Each row below holds a small network's activations on one input, seen along a few directions.
Each table varies a few parts of the input and shows all the possible inputs, shuffled.
Descriptions start from the smaller parts, as in this example, which fits no table here: ring(8) and (point or line(11) or (values(3) and line(4))).
Shared parts are said once, and a part with two or three values counts as separate values.

Other details of the inputs vary at random and push rows far along two fixed directions, the same in every table; ignore that.

A family of inputs:
row 1: -2; 2; -11; 7; 5; -20; -4; -3; -10; 4; -5; -4; 14
row 2: 12; 1; -2; 13; -2; -16; 1; 4; -19; -2; 3; -8; -6
row 3: -2; -12; -13; 8; 9; -13; -5; -3; 0; 3; 8; -15; 6
row 4: -12; 1; 10; -27; -7; 26; -4; 6; 38; 7; 3; 32; -16
row 5: -19; -17; -27; -54; 15; -23; 3; 26; -3; 5; 26; 32; -21
row 6: -5; 1; 18; -35; -11; 30; 8; 3; 20; -2; 10; 33; -1
row 7: 4; 4; -9; 11; 0; -8; 11; 4; -16; -13; -6; -17; -14
row 8: 0; 2; -7; 6; 8; -20; -5; -5; -15; 2; 2; -3; 13
row 9: -4; -11; -15; 7; 9; -12; -5; -1; 1; 6; -1; -13; 9
row 10: 2; 7; -7; 4; 4; -6; 8; 7; -21; -7; -17; -15; -8
row 11: 5; 5; -3; 8; 3; -7; 6; 3; -22; -14; -4; -15; -13
row 12: -7; -11; -6; 8; -2; 4; 11; -1; -7; 0; -4; -18; 12
row 13: 4; 7; -3; 4; 6; -7; 6; 6; -26; -9; -10; -14; -9
row 14: -14; -10; -6; 4; 13; -4; -8; 3; -9; 13; -7; -18; -1
row 15: -5; -9; -13; 1; 13; -12; -8; 0; -5; 9; -3; -13; 12
row 16: 19; 19; 31; 27; -11; 20; -15; -31; 23; -4; -4; 5; 26
row 17: -2; 11; 3; -27; -15; 8; 3; 2; 37; -2; 7; 48; -3
row 18: 8; 9; 37; 24; -4; 37; -21; -25; 25; 5; -6; -9; 12
row 19: 0; -2; -12; 14; 1; -21; 0; -6; -5; -2; 6; -6; 8
row 20: -5; -14; -5; 7; -2; 2; 12; -4; -9; -3; 5; -18; 6
row 21: -9; -7; -30; -41; -5; -28; 19; 37; -6; -1; 14; 35; -36
row 22: -3; -11; 2; 7; 1; 4; 6; -6; -15; -3; 7; -18; 10
row 23: -1; -11; -8; 5; 12; -12; -9; -5; -7; 3; 10; -13; 7
row 24: 1; 5; -10; 10; 0; -7; 11; 7; -15; -10; -15; -16; -10
row 25: 6; 11; 38; 20; -1; 38; -22; -23; 22; 9; -13; -7; 16
row 26: -8; 1; 13; -35; -13; 30; 11; 5; 25; 0; 3; 32; 1
row 27: -11; -12; -7; 11; 9; -5; -6; 0; -4; 7; 4; -19; -7
row 28: 11; 0; -7; 16; -5; -16; 5; 4; -13; -2; 0; -9; -7
row 29: 9; 15; 13; -29; -17; 14; 5; 12; 24; 0; -2; 45; -14
row 30: 28; 23; 37; 26; -14; 26; -11; -18; 12; 0; -16; 3; 15
Each input here is: ring(5) and (point or line(5)).
Change only the ring(5) part in row 4. List by row number the other rows that result. -> row 14, row 18, row 25, row 27
Change only the ring(5) part in row 3. List by row number the other rows that result. -> row 5, row 9, row 15, row 23

A family of inputs:
row 31: 3; -4; -1; 8; 4; 0; 10; -5; -21; -14; -2; -24; 12
row 32: -1; 12; 34; 0; -13; 34; -16; -19; 47; 17; -7; 28; 22
row 33: 16; 1; 3; 27; 1; -21; -8; -9; -17; -4; 17; -11; -1
row 34: -6; -14; -4; 15; 2; 5; 8; -5; -13; -5; 6; -27; 9
row 35: 0; -9; -18; -38; -5; -34; 8; 31; -7; 3; 37; 44; -36
row 36: 18; 19; 35; 1; -24; 45; 5; -19; 39; -16; -7; 20; 0
row 37: 5; 9; -1; 17; -1; -7; 2; 5; -19; 6; -20; -22; -9
row 38: -14; 8; -17; -45; 3; -13; 14; 30; -10; -5; 2; 27; -40
row 39: 19; 4; 7; 22; 0; -23; -11; 0; -23; 10; 5; -6; 3
row 40: 17; 8; 8; 18; 7; -21; -14; -5; -27; 2; 5; -7; 5
row 41: -2; -8; -5; 6; 24; -8; -25; -5; -4; 14; -6; -23; 10
row 42: 6; 4; 1; 8; 4; -5; 5; -2; -25; -5; -17; -20; 3
row 43: -30; -20; -24; -38; 3; -22; 7; 18; 14; 15; 24; 32; -16
row 44: 4; 3; -2; 21; 6; -3; -1; 10; -15; 6; -20; -19; -8
row 45: 22; 26; 23; 11; -30; 23; -8; -16; 49; -5; -13; 36; 13
row 46: 14; 35; 38; -1; -17; 46; -3; -16; 35; -14; -15; 19; -8
row 47: 8; -5; -3; 18; -6; -7; 11; -1; -14; -2; -10; -22; -2
row 48: 4; -2; 1; 6; 5; -1; 8; 0; -24; -6; -10; -21; 15
row 49: 17; 28; 35; 7; -28; 44; 0; -9; 42; -2; -16; 20; -10
row 50: -9; 7; -28; -42; 1; -32; 5; 24; -3; -7; 6; 43; -17
row 51: -19; -16; -23; -51; 22; -14; -9; 18; 12; 3; 24; 23; -25
row 52: 4; -9; -4; 14; -2; -1; 13; -5; -14; -12; 2; -26; 9
row 53: -2; -15; -9; 14; 18; -8; -19; -9; 6; 7; 6; -27; 4
row 54: -6; 3; -29; -36; -7; -34; 7; 28; 1; 0; 5; 43; -18
row 55: 13; 9; 33; -5; -5; 40; -29; -14; 52; 17; -8; 21; 11
row 56: 1; 8; 41; -4; -19; 53; -11; -12; 35; 11; -9; 19; 9
row 57: -16; 0; -19; -38; 11; -8; 12; 28; -3; -12; 10; 25; -41
row 58: 16; 20; 34; 11; -20; 46; -4; -5; 45; -2; -15; 22; -9
row 59: 9; 10; 39; -5; -21; 52; -1; -9; 33; 6; -8; 21; 16
row 60: -16; -12; -8; 19; 10; -12; -7; -16; 2; 7; 7; -19; 15
row 61: -9; 0; -32; -32; -6; -31; 10; 19; 8; -14; 17; 38; -23
row 62: 8; 0; 0; 13; -3; -7; 7; 2; -21; 2; -17; -20; 2
row 63: 2; 7; -1; 17; 14; -2; -4; 6; -19; -1; -20; -20; -7
row 64: 17; 24; 28; -5; -13; 32; -6; -21; 38; -1; -7; 32; 31
row 65: 7; -2; -11; 15; 1; -18; 2; -4; -10; 10; -5; -9; 27
row 66: -10; 5; -30; -40; 1; -31; 8; 19; 1; -16; 14; 41; -20
row 67: 4; -5; -15; 18; 2; -16; 5; -13; -4; -4; 7; -14; 22
row 68: -3; -16; -3; 16; -2; 3; 8; 1; -13; 5; 1; -25; 10
row 69: 15; 6; 6; 21; 7; -20; -11; -10; -24; -6; 13; -10; 2
row 70: 7; -7; 0; 10; -3; -3; 10; 4; -21; 2; -10; -21; 14
row 71: -15; -12; 2; 9; 11; 8; -5; -9; -18; -1; 1; -28; 5
row 72: 7; -11; -3; 15; -6; -3; 13; 2; -14; -2; -3; -23; 11
row 73: -5; -7; 1; 7; 9; 5; 2; -1; -23; 2; -6; -23; 15
row 74: 2; 7; -5; 21; 0; -5; 6; -3; -12; -9; -9; -26; -14
row 75: -2; 13; 11; -58; -15; 25; 16; 11; 30; -19; 10; 56; -29
row 76: -28; -25; -17; -40; -2; -2; 11; 25; 1; 9; 21; 20; -28
row 77: -15; -5; -3; 11; 16; -12; -13; -12; -8; 14; -4; -14; 21
row 78: -14; -10; 3; 7; 11; 7; -7; -4; -21; 7; -6; -25; 8
row 79: 7; -7; -15; 20; -3; -18; 5; -7; -4; 6; 2; -12; 24
row 80: 1; 0; -6; 25; 7; -2; 2; 2; -8; -8; -8; -24; -13
row 81: -7; -9; -1; 9; 8; 6; 5; -6; -20; -6; 2; -26; 12
row 82: -17; -7; -5; 13; 16; -11; -10; -17; -5; 5; 3; -18; 18
row 83: -14; -17; -1; 15; 5; 7; -2; -8; -11; 1; 6; -29; 2
row 84: 4; 1; -12; 12; 8; -15; 2; -14; -10; -6; 3; -13; 25
row 85: -16; -23; -26; -43; 11; -17; -6; 26; 18; 14; 23; 24; -27
What do these inputs look like to the network? -> ring(5) and (point or line(4) or line(6))
Changing only the ring(5) part turns row 69 into row 39. The same change can be made to row 71. Which row results? -> row 56
Changing only the ring(5) part turns row 67 into row 65. The same change can be made to row 80. Which row results? -> row 44
Change only the line(6) part in row 38. List by row number the other rows that result. -> row 42, row 48, row 63, row 73, row 78
List by row number the other rows that have the ring(5) part in common with row 47. -> row 35, row 43, row 45, row 49, row 58, row 68, row 72, row 76, row 79, row 85
